Each row below is a small network's average activation on inputs in which a field has the value named, seen along a few directions.
Related values have similar rows: they may be neighbours, one step apart, or belong to one group.

Other fields shift rows strongly along two fixed directions, in all tables alike. That doesn't count.
To show where, the next rows are all for the same value of a field, averaged over different records:
[ 23  14 -26  -4 -30   3  -7  22 -30 -37  74]
[ -6 -19  30  23  -7  34   3 -35 -15  -7  -4]
[-18  12 -13 -17  23 -37  -1 -27  48  26 -24]
[ -3  -6   9   7  -6   6  -1 -15  -4  -9  14]
[  8  12 -20  -9  -6 -17  -9   1   3  -7  32]
[ 12  12 -22 -10 -10 -20 -13  11  -6 -15  46]
[-10  16 -17 -21  11 -41  -7  -5  32   9   7]
[ -8 -19  28  18  -6  25   3 -36 -13   6  -5]

Gimat, 12 values:
t1: [-19 -18  24  -3  24  29 -10   5   6   3 -27]
t9: [ -1  12   1  -6  -5 -27  -2  -3  34  -2 -19]
t6: [-18 -30  31  17   4  41  19  -6  -1  21 -73]
t4: [ 47   5  -4   8 -38   7   0  21 -33 -23  35]
t7: [  2  19 -15  -4   7 -10   0  27  -3  -3  12]
t5: [  0   5 -17 -22  12  10   0  28  -8  -4  -5]
t8: [ -7 -30  22  17   6  45   5  -5 -26   3 -48]
t3: [  5 -30  38  35 -39  58  10 -24 -67  -9  14]
t11: [ 21  10 -20  10  -6 -10   8  35   0  -5   6]
t12: [ 11  24 -23 -10   2 -31   1  41   9 -11  15]
t10: [-15   6  -9 -14  30 -33   2   9  20  26  -4]
t2: [-26   7   4 -15  32 -33   1 -43  53  36 -46]
A value of Gimat combines one of 4 hidden first parts with one of 3 second parts; all combinations occur once.
t1 and t10 share the first part; t1 and t5 share the second. Which value has the first part of t5 and the second part of t10? -> t7
t9 and t8 share the first part; t9 and t4 share the second. Which value has the first part of t4 and the second part of t8? -> t6

Zaf, 10 values:
v3: [-15 -35  42  40   3  40  24 -18  -1  42 -76]
v1: [ 16  -3  38  31 -35  13   1 -23 -28 -15  20]
v7: [ 12  25 -45 -26  20 -39  -2  70  23  -4  13]
v9: [-17   0  -7 -11  24  10 -15 -26  11   4  15]
v10: [-53 -31  34  -1  52  31   0 -43  26  22 -77]
v8: [ 17 -12  -3  -2 -18  60  -6  45 -70 -46  45]
v6: [ 38  -1   2  37 -56  18  10   5 -47 -26  41]
v2: [-13  26 -30 -41  26 -60 -19 -15  40  14  18]
v5: [ 22  20 -36 -21  -3 -59   4  33  41  10 -20]
v4: [ -6  11   5  -6 -11 -14   2 -28   4  -2  22]
Zaf is arranged as a ring.
A walk along Zaf starts at v5 and steps to its neighbour v6. Put v3, v9, v10, v2 in the order it reaches them. -> v2, v9, v10, v3
Fewest steps between v7 and v4? -> 5
